These are the activations of a small neural network, seen along a few directions. Each row is one input.
In each table, some parts of the input vary, and every possible input appears once, in random order.
Descriptions start from the smaller parts, as in this example, which fits no table here: one of 3 separate values, together with either a single point or one of 11 places along a line or (one of 4 places along a line, together with one of 5 places around a ring).
Shared parts are said once, and a part with two or three values counts as separate values.
In the rows, zero is written as 128.

Other details of the inputs vary at random and push rows far along two fixed directions, the same in every table; ignore that.

Table:
row 1: [135 147 112 103  92 123 142 102 135 124 206  94]
row 2: [150  55 137 178 229 139 121 118 231  74 101 108]
row 3: [ 96 151 142 167 214  71  78 178  89 118  27 169]
row 4: [147  59 119 168 217  75  91 150 181  98  99 142]
row 5: [135 171 135 133  91 117 103 132  80 159  71 173]
row 6: [151 102 122 123 130 146 144  96 147  91 138 111]
row 7: [127  82  97 164 167 119 102 139 158 100 101 132]
row 8: [125 115 136 144 118 115 118 117 100 127  96 165]
row 9: [132 143 133 106  97 104 100 149  85 167 130 158]
row 10: [128 160 140 136  85 110 111 138  80 157  73 171]
row 11: [109 117 146 147 144 119 145 117 139 152  94 129]
row 12: [150  90 143 119 136 184 162 101 189  96 170  80]
row 13: [118  65 116 122 224 152 176 115 182  18 174  73]
row 14: [131 122 104 108  94 160 127 117 120 120 157 109]
row 15: [100  70 112 174 178  91  75 140 124 120  70 180]
row 16: [141 165 102 104  71 168 124 126 104 145 150 116]
row 17: [ 95 125 126 162 142  54  81 135 105 151 109 179]
row 18: [129 174 139  96  63 171 186 115 128 168 158  94]
row 19: [125 119 132 112 114 171 191  95 157 133 169  93]
row 20: [118 215 141  65  64 165 168 158  59 137 163  92]
row 21: [135 119 127 110 112 117 116 138 105 147 152 150]
row 22: [111 104 157 154 136 129 113 136 125 147  97 161]
row 23: [113 164 168 142  87 117 105 161  86 192  67 178]
row 24: [149 111 120 124 158 174 185  92 211 104 158  66]
row 25: [162  86 110 140 194 109 103 136 179 101 133 125]
row 26: [143 199 110  91  53 139 141 111 110 158 207  98]
row 27: [100 191 132 137  76  59  84 155  66 197 105 182]
row 28: [130 166 128  57  99 188 191 118 106  84 207  55]
Each input here is: one of 4 places along a line, together with either a single point or one of 6 places along a line.
Question: The inputs of row 1 and row 27 match in every part but the place on the line of 4. If row 6 is changed in the same way as row 1 into row 27, which row does it become?
Answer: row 10
Question: Which other rows agree with row 8 in the place on the line of 4? List them by row number.
Answer: row 13, row 15, row 17, row 19, row 21, row 22

Table:
row 29: [117 148 143 136  88 117  93 142  77 168  80 178]
row 30: [ 95  61 115 191 210  32  55 142 129 114  68 196]
row 31: [122 184 142  86  74 156 165 122  87 137 159 107]
row 32: [137 155 115  89 102 175 161 124 115 102 169  87]
row 33: [113 155 148 142  95 114 114 136  90 187  70 173]
row 34: [140 137 124 113  86 166 164  96 141 134 154 102]
row 35: [134 100 136 130 191 137 158 125 172  80 132  95]
row 36: [122  99 137 149 171 143 152 116 179 105 122 103]
row 37: [ 96 127 159 168 160  98 106 149 122 160  52 168]
row 38: [118 100 145 172 162  94  76 152 119 143  48 185]
row 39: [133 155 113  90 100 171 158 120 112 102 168  88]
row 40: [135 151 140  95 118 163 171 121 131 112 165  90]
row 41: [170 139  98  95  99 147 142 113 157 118 214  81]
row 42: [103 162 137 129 124 110 103 161  69 149  75 164]
row 43: [171 155  95  83  76 160 150 103 148 122 233  76]
row 44: [103 192 144 110  87 112 105 173  38 178  74 173]
row 45: [158  64 117 142 173 161 141 104 199  67 150  92]
row 46: [140 162 113  65  39 165 156 110  96 148 231 100]
row 47: [ 92 165 157 143 103 112 118 143  86 181  73 165]
row 48: [124  35 103 171 224  80 101 118 187  67 133 134]
row 49: [133 150 137  99 115 159 170 119 128 108 164  91]
row 50: [108 147 133 120  92  85  90 153  65 181 118 179]
row 51: [153  78 126 139 164 152 132 121 179  92 130 111]
row 52: [152  69 121 146 181 153 161  98 212  86 136  88]
row 53: [134 159 133 108  65 161 157 110 113 162 140 120]
row 54: [131  68 101 195 225  42  58 141 175  99  85 164]
row 55: [131  71 135 156 207 143 156 118 212  84 122  90]
row 56: [116 198 119 120  53  74  69 152  47 199 117 184]
Question: Describe the family of inputs behind these rows.
Answer: one of 4 places along a line, together with either one of 2 separate values or one of 5 places around a ring
Question: Which other rows does row 55 become when the place on the ring of 5 takes its other values? List them by row number.
Answer: row 35, row 44, row 51, row 52

Table:
row 57: [ 74 165 174 138 149  96 133 157  81 165  66 160]
row 58: [143 170 121  81  53 158 111 143  69 151 170 137]
row 59: [124 138 122 137 123  94  69 168  84 150  99 175]
row 60: [148 147 149 108 111 222 199 110 166 112 123  68]
row 61: [164 103 101 126 180 135 129 121 200  80 191  76]
row 62: [101 135 123 147 115  80  83 146  95 164  97 173]
row 63: [116 136 149  94 137 178 208 114 149  96 177  67]
row 64: [103 146 131 142 106  86  75 143  55 151  78 196]
row 65: [135 142 114 120 115 105  97 150  84 131 111 151]
row 66: [146 111 146 132 150 209 186 111 182  90 101  77]
row 67: [ 94 178 164  82  73 170 179 138  63 152 137 119]
row 68: [148 137 151 105 106 232 192 107 152 106 122  77]
row 69: [149  58 102 127 156 164 150  90 186  81 174  96]
row 70: [110  83 115 188 210  52  74 136 144  96  66 172]
row 71: [116 130 148  91 134 184 206 113 145  93 173  69]
row 72: [139 155 141  97  36 150 137 118  89 177 162 142]
row 73: [121 190 123  99  54 128 130 124  95 179 174 119]
row 74: [116 119 149  89 128 197 200 110 133  87 170  79]
row 75: [142  63  99 128 155 154 137  96 182  67 181  89]
row 76: [124  68 104 170 199  92 110 120 193  88 133 115]
row 77: [135 166 118 123 125  88 100 147 100 147 118 141]
row 78: [147 121 149 136 161 198 192 111 198  94 106  69]
row 79: [128 204 122  97  60 124 134 119  85 161 171 122]
row 80: [104  65 114 186 194  68  70 141 144 111  73 169]
row 81: [135 111 112 138 150 120 138 107 174 133 155 110]
row 82: [148  62  98 132 158 156 153  93 193  84 175  89]
row 83: [146 187 112  79  59 134 128 140  72 149 161 123]
row 84: [127  93 112 176 217  48  73 155 143 101  67 161]
row 85: [127 167 120  94  47 145 141 119  91 183 162 134]
row 86: [139 171 144 101  42 135 143 119 102 187 168 135]
row 87: [165  84  95 124 177 143 127 124 194  66 188  83]
row 88: [162  64 119 134 157 144 154  92 211  88 180  91]
row 89: [131  78 113 179 225  66  69 157 170  96  93 151]
row 90: [123  50 143 184 187  80  78 130 149 122  64 189]
row 91: [128  75 114 169 204  71  67 150 123  91  61 173]
row 92: [102 151 127 146 107  77  77 148  59 155  79 191]
row 93: [124 211 171 111  69 182 167 137  97 186  80 118]
row 94: [ 95 150 136 158 113  64  82 152  80 204  66 201]
row 95: [115 142 154 160 122  66  88 141 110 193  79 187]
row 96: [127 195 119  97  55 126 135 122  80 154 171 126]
Question: The inputs of row 80 and row 76 match in every part but one. If row 65 is changed in the same way as row 80 into row 76, which row does it become?
Answer: row 84
Question: Describe the family of inputs behind these rows.
Answer: one of 5 places along a line, together with either one of 2 separate values or one of 6 places along a line
Question: Which other rows agree with row 91 in the place on the line of 5? List them by row number.
Answer: row 58, row 64, row 68, row 69, row 74, row 75, row 90
Question: Start at row 95 and move only the place on the line of 6, one step at a time. The first step leads to row 81. Which rows follow, in order?
Answer: row 73, row 79, row 77, row 61
Question: Start at row 88 and move only the place on the line of 6, one step at a time. The first step leads to row 85. Which rows follow, in order?
Answer: row 62, row 70, row 83, row 87
